A small network was shown many inputs. Here are its activations along a few directions, one row for each input.
In each table, some parts of the input vary, and every possible input appears once, in random order.
A made-up example of a description, with smaller parts first: one of 4 places along a line, together with either a single point or one of 9 places along a line or (one of 3 separate values, together with one of 5 places around a ring).
Shared parts are said once, and a part with two or three values counts as separate values.

Other details of the inputs shift rows strongly along two fixed directions, in all tables alike. That doesn't count.

A family of inputs:
R1: [-44.1  10.2  20.0  49.6  91.9 -20.0 -11.7  59.9  14.7  -8.6  24.3]
R2: [  0.7  12.6  18.7  45.1  83.8 -47.6 -32.2  66.4  51.6  -5.8  11.8]
R3: [ 18.3 -25.4  -6.7   5.7   6.0   0.7  -3.7 -13.9  16.0  15.8  23.4]
R4: [ -5.5   5.6  -4.0 -23.0  -0.8 -13.9  13.4  -8.9 -20.4   6.3 -27.1]
R5: [ 62.3 -45.5 -10.2  24.4  14.1   1.1  24.0 -32.7  43.5 -25.6 -14.3]
R6: [-25.2  31.9  -6.4 -41.3 -20.9  18.3  -8.9   4.7 -21.3  -6.3   4.2]
R7: [ 73.8 -51.3 -20.5  21.8  20.6   9.1  27.1 -20.5  37.2   4.5  -5.4]
R8: [-24.6  24.2  18.1 -21.4 -24.6  26.7  -0.3  -2.0 -37.8   4.0 -11.5]
R9: [  1.6  18.8 -11.8 -14.4  -1.8  20.7   3.5  -7.3   0.1 -12.6  10.3]
R10: [ 62.1 -27.5  -4.3  44.3  14.5  10.6   3.5 -51.5  15.0  -3.2  13.0]
R11: [-19.7   0.7  11.8 -32.6 -33.8  -9.7  -5.4   7.8  -8.0  -6.3 -35.2]
R12: [  2.6 -18.5  -4.7 -10.0   8.0  24.4   7.1   6.8   0.3   2.1  17.0]
R13: [-29.8  12.0  35.0  65.3  71.3  -5.9 -32.0  71.8  14.6  -2.6  12.7]
R14: [-24.0  20.2  15.0  -6.6 -14.6  27.5  -5.1  11.5 -29.1   6.1 -11.1]
R15: [-27.2   3.0   0.7 -38.0 -21.6  26.5   8.0  10.0 -19.6  12.6   5.0]
R16: [ 17.4  11.3 -16.4   1.8  -3.4  -2.9  -7.8 -28.2  16.6   1.3  17.3]
R17: [-20.5  -3.8   3.2 -14.2 -34.6  -0.3 -12.5 -17.6  -0.5  -5.0  -3.2]
R18: [ 34.1   2.0 -17.8  -3.2  -1.6  -5.7  -2.4  -3.7  13.2  -5.3 -17.2]
R19: [-30.0   2.1  -3.8 -38.6 -28.2  30.9   5.5  16.0 -21.6  17.1   0.0]
R20: [-38.3   6.1  10.5 -25.3 -20.5  19.8   0.8   8.6  -6.3 -16.2  -5.1]
R21: [-10.3  -1.5 -11.9  -9.9  13.7  16.2  13.0 -12.8 -26.2 -10.9   4.0]
R22: [ 25.5  -4.6   9.2  12.7  -3.8   0.1  -2.1  -0.6  -8.0   5.1 -30.9]
R23: [-27.4  25.2  15.2  39.0  62.2 -39.3 -46.8  51.8  39.7   4.1  36.0]
R24: [-35.8   9.0  12.5 -37.9 -28.5  19.1   5.7  -5.8 -14.8 -17.9  -5.7]
R25: [ 32.7   7.1 -11.0  -9.1   2.7  -9.6   5.2 -10.3  16.9  -4.4 -12.7]
R26: [ 77.7 -21.3 -29.4  23.2  20.4   1.0  17.4 -28.6  40.7 -13.3  -7.4]
R27: [-18.7  17.4   9.4  53.9  81.2 -10.0 -26.2  66.3  45.8 -12.9  32.6]
R28: [ 47.7 -40.7  -9.2  26.0   9.1   2.1   7.4 -54.4  37.2 -24.3  18.5]
R29: [ 14.1  -1.8 -13.3 -19.3 -61.2  -6.8  39.0  -2.0 -20.7   6.4  18.5]
R30: [ -6.3   2.0 -10.1 -18.6  -6.2 -10.2   5.3  -1.2 -25.4   6.2 -32.0]
R31: [-48.1   2.6  27.7  32.3  50.6  -8.7 -23.7  61.3  27.6 -23.5  14.4]
R32: [ 14.7   3.6  19.1  -3.9  -4.5  -6.9  -4.5   1.0 -14.2   7.6 -27.9]
R33: [-20.9  -4.3  -4.1 -16.7 -24.8   2.7 -14.4   5.9  -7.3  27.2   7.0]
R34: [ -8.4  -6.0  -0.4 -37.6 -30.0   0.5  -0.9  16.4 -13.8  22.9 -26.4]
R35: [ 49.4 -33.1 -28.3  32.2  29.1   0.1  15.5 -59.1  10.6  -7.3  19.7]
R36: [ -9.1  12.6  14.5  -7.6  -8.8  25.3  -4.1  -0.8 -29.6  -2.0  -4.2]
R37: [  1.6  -8.4 -19.0   6.1  17.8  22.4  19.6 -14.2 -13.5  -9.7   2.4]
R38: [-35.9  15.6 -10.2 -22.3 -20.6  -3.9  -5.0 -15.3 -30.5  19.7  -4.7]
R39: [-20.8   9.3  -8.5 -13.3  -7.5  -7.1   1.1 -26.4 -21.5  12.5   2.6]
R40: [-23.4  16.9  10.8 -16.1 -55.0 -24.9  20.7  11.3 -13.8 -18.8  10.2]
R41: [  3.0  13.3 -18.8  -8.7  -6.2  25.1  -3.9  -1.1  -3.1 -13.1   5.5]
R42: [ 67.3 -11.0  -8.7  39.5 -29.1  -2.2  41.8 -33.6  -7.1 -15.9  15.1]
R43: [ 24.1   0.7  17.1   6.5   0.6  -3.0   4.8  -6.6  -4.6   5.7 -25.0]
R44: [ 60.8 -27.6  -9.3  50.2  10.7  15.5   7.3 -48.3  19.9   1.4   7.8]
R45: [-21.0   1.4  10.5 -20.2 -30.1  -3.5  -4.9 -23.8   2.5  -4.6   2.3]
R46: [ 67.2 -27.5 -32.0  52.0   9.9 -17.3  55.3 -35.5   5.7 -26.3  27.7]
R47: [-14.5  10.9  40.5  56.2  66.8 -34.7 -27.7  71.7  27.2  11.2 -10.6]
R48: [ -8.5  24.0 -15.2 -17.5 -25.8   1.2 -16.3 -13.6   0.6  11.6   6.4]
R49: [-35.4   5.2  13.9 -33.8 -18.9  15.8  -2.6   2.9 -12.6 -21.1  -0.6]
R50: [-19.6  11.0  -0.2 -35.6  -7.0 -16.3   2.8   1.5 -32.4   8.6 -27.9]
R51: [-14.9   7.8  -4.8 -20.6  -2.4 -12.4   6.6   5.3 -21.4  11.5 -30.1]
R52: [ -9.3  -2.5   5.6 -49.4 -28.7  -2.7  -0.2  11.9 -16.3  22.7 -20.1]
R53: [-47.0  23.9  36.7  43.9  33.0 -25.3 -48.4  55.1   3.5  20.0   7.5]
R54: [ 64.7 -46.5  -5.2  18.2  17.3  -3.9  20.7 -36.6  39.2 -30.9  -9.1]
R55: [-47.3  28.6  43.4  35.7  34.2 -27.7 -39.1  46.9   5.1  20.1  11.9]
R56: [-21.6  30.0 -14.1 -28.9 -39.4  -0.1 -24.6  -7.8 -13.4  12.5   0.4]
R57: [-16.8   4.8  16.2 -41.9 -34.6 -10.2   4.3  -4.3  -7.6  -6.1 -31.3]
R58: [ -7.3  -2.4   7.8 -32.9 -14.0  -6.4   4.1  16.0  -2.8  22.0 -16.7]
R59: [  3.0 -13.3  -2.6  -2.3  -3.8   0.8  -1.6 -11.0  11.4  20.9  18.5]
R60: [  5.7  33.5 -12.2  -1.2 -36.0 -25.5  17.6  14.1  -6.8 -10.1  24.3]
R61: [-34.9  12.6  -9.9 -11.6 -13.4  -8.0 -12.5  -7.8 -29.3  15.4  -4.0]
R62: [  2.1 -10.3 -19.9   8.8  17.0  22.1  13.9 -12.5 -17.6 -13.1   0.9]
R63: [ 47.6 -41.1 -14.4  33.1   5.2   7.8  12.4 -52.1  42.1 -20.2  13.3]
R64: [-14.0  -5.5  -6.2 -19.7 -27.2   7.3  -6.0  -3.9  -3.6  29.7   8.0]
R65: [-16.1  -8.2  -7.9 -22.6 -17.9  31.0   2.9  13.6 -15.7   9.2   3.1]
Description of these inputs: one of 5 separate values, together with either a single point or (one of 3 separate values, together with one of 4 places along a line).
The inputs of R25 and R58 match in every part but the choice among 5 separate values. If R2 is changed in the same way as R25 into R58, which row does it become?
> R52
The inputs of R54 and R32 match in every part but the choice among 5 separate values. If R24 is changed in the same way as R54 into R32, which row does it become?
> R8
Which other rows does R9 become when the choice among 3 separate values takes its other values? List them by row number.
> R16, R25
Which other rows does R59 become when the choice among 5 separate values takes its other values? List them by row number.
> R16, R39, R45, R55
List by row number the other rows that have the choice among 5 separate values in common with R39.
> R1, R4, R21, R30, R35, R37, R38, R46, R50, R51, R61, R62
Which other rows does R49 become when the choice among 3 separate values takes its other values? List them by row number.
> R28, R54

A family of inputs:
R66: [ 64.2 -30.0   1.2  78.4  66.4 -32.7  -2.5  -2.9  56.0 -11.6  19.2]
R67: [  4.4  -0.5 -21.3 -28.2 -47.3  31.6  23.9 -40.3 -26.4 -17.7   8.1]
R68: [-81.6  38.0  38.7 -23.2  12.3 -19.6 -25.6  78.3 -20.2   2.4 -18.6]
R69: [ 79.7 -43.3 -29.7  56.6  36.8  29.0  24.7 -66.7  35.1 -24.1  35.6]
R70: [ -1.7  11.3  -5.3 -55.4 -77.6   1.0   0.5 -33.8 -26.7  16.8 -27.9]
R71: [-16.7   6.4 -19.2 -57.0 -56.3  32.9   4.9 -37.9 -27.8   6.4   7.1]
R72: [ 25.1  -5.8 -19.2 -41.1 -54.1   1.6   9.8 -37.9  -1.6   9.0 -18.2]
R73: [ 83.5 -62.1 -22.4  41.6  37.1  24.8  23.0 -53.4  37.0 -13.7  -4.3]
R74: [  2.0  -3.0 -21.3 -33.0 -50.2  37.0   4.7 -48.1 -22.4   0.4   5.4]
R75: [-48.3  20.5  18.4  18.8  29.6 -11.9 -15.6  53.3  -3.9  -0.3  32.4]
R76: [-43.2  19.9  31.8  11.2  39.5 -13.0 -28.9  48.2   0.6  10.5 -12.9]
R77: [-70.1  46.5  35.4 -22.7 -12.6 -46.8 -25.1  76.5 -20.5  21.2  -6.9]
R78: [-24.2   5.0  17.8  26.9  48.8 -13.8 -12.0  46.7   5.8   9.0  -6.7]
R79: [ 35.5 -11.4  -0.1  57.4  47.9 -36.0   0.5  14.7  37.6  -2.9  11.1]
R80: [ 17.4 -14.9 -16.5 -46.1 -32.9  29.4   9.7 -35.6 -13.6   3.2 -26.8]
R81: [ 9.2 -8.6 10.2 27.9 42.4 -0.7  4.7 27.2 13.7 -6.5 -2.2]
R82: [ -2.7  14.6  -3.5 -49.5 -73.6  -3.6  22.1 -28.9 -29.7  -0.5 -26.0]
R83: [-32.6  17.4   5.1  37.5  43.9  -9.5 -18.9  40.8   7.1  -1.3  31.7]
What do these inputs look like to the network?
> one of 3 separate values, together with one of 6 places along a line
The inputs of R66 and R69 match in every part but the choice among 3 separate values. If R82 is changed in the same way as R66 into R69, which row does it become?
> R67
Which other rows does R78 become when the choice among 3 separate values takes its other values? List them by row number.
> R79, R83
Start at R68 and move only the place on the line of 6, one step at a time. The first step leads to R81. Which rows follow, in order?
> R78, R76, R73, R80
